Each row below holds a small network's activations on one input, seen along a few directions.
Each table varies a few parts of the input and shows all the possible inputs, shuffled.
Descriptions start from the smaller parts, as in this example, which fits no table here: one of 5 places around a ring, together with either a single point or one of 9 places along a line or (one of 3 separate values, together with one of 4 places along a line).
Shared parts are said once, and a part with two or three values counts as separate values.
In the rows, 128 means zero.

Other details of the inputs shift rows strongly along two fixed directions, in all tables alike. That doesn't count.

Table:
r1: [ 73  89  93 137  56  68  39 120 155 124 156]
r2: [164  55 147  76 142  51 114 177 230 136 134]
r3: [114  99 122 146  69  54  39  76 160 151 177]
r4: [174 110 154  49 202 147 209 191 186 111  91]
r5: [ 94 195 223 180 196 202 155 183  69 140  23]
r6: [ 70 205 108 147 114 187 113  53  49 104 148]
r7: [ 73 191 104 192  96 172 133  87  26 121 160]
r8: [ 83 165  85 169 168 199 169 161  40 110 122]
r9: [119 121  99 194 104 118 135 121  93 152 140]
r10: [160  67 138  90 102  75  87 115 222 136 132]
r11: [126 119 115 107  52  84  22  65 184 121 142]
r12: [ 48 183  88 168 109 185 107 112  36  99 155]
r13: [130  65  96 167  85  65  86 128 155 170 139]
r14: [145 128 130 133  41  78  51  38 158 136 146]
r15: [178 140 148  45 183 154 181 170 169  98  85]
r16: [194  70 159 109 102  69 131 101 209 157 131]
r17: [ 59 195 105 155 129 169  94  95  55  94 169]
r18: [167  99 141 115 163 137 195 177 128 150 120]
r19: [211 112 178 107 203 133 235 176 147 147 124]
r20: [161  79 119 102 207 137 218 240 148 129  86]
r21: [145 201 137 100 166 203 175 102  69 103 107]
Description of these inputs: either a single point or (one of 4 places along a line, together with one of 5 places along a line).
- A walk changes only the place on the line of 5. It starts at r20 and steps to r1. List the rest of the walk in order. => r2, r4, r15

Table:
r22: [ 92 174  80 186 119 166 139 125  36 114 141]
r23: [ 45 133 119 195  67  81  14  70 130 123 164]
r24: [178  86 139 104  94  75  72  81 199 148 150]
r25: [118 223 146 130 177 205 177  84  58  94 115]
r26: [ 75 154  75 174 110 172 154 113  53 125 151]
r27: [186 121 142  65 167 146 212 131 151 126 136]
r28: [120 222 166 127 148 212 170  99  56 101 118]
r29: [169 105 166 137 158 147 201 191 123 161  78]
r30: [116  68 122 121 105  69 110 141 180 140 172]
r31: [136 133 104  96 127 122 120 145 136 106 118]
r32: [ 74 130 152 162  82  96  59 114 122 139 146]
r33: [155  51 110 158  89  71  82 131 178 175 131]
r34: [104 159  94 137  41  78  27  31 116 117 183]
r35: [ 69 205 112 138 146 190 121 102  68  87  97]
r36: [162 117 171  82 154 146 163 179 163 125  72]
r37: [171  99 132  80 170 141 148 168 172 127  94]
r38: [132 117 128 169 141 128 151 141 119 148  98]
r39: [151  72 145 121 151  89 113 165 180 155 141]
r40: [162 110 143 108 187 116 182 199 137 127 134]
r41: [146  82 112  72 125 110 144 150 185 122 121]
- What do these inputs look like to the network? => one of 4 places along a line, together with one of 5 places along a line
- The inputs of r32 and r40 match in every part but the place on the line of 5. If r36 is changed in the same way as r32 into r40, which row does it become? => r31
- Change only the place on the line of 5 in r34. List by row number the other rows that result. => r24, r25, r27, r28
- Change only the place on the line of 5 in r26. List by row number the other rows that result. => r22, r29, r33, r38
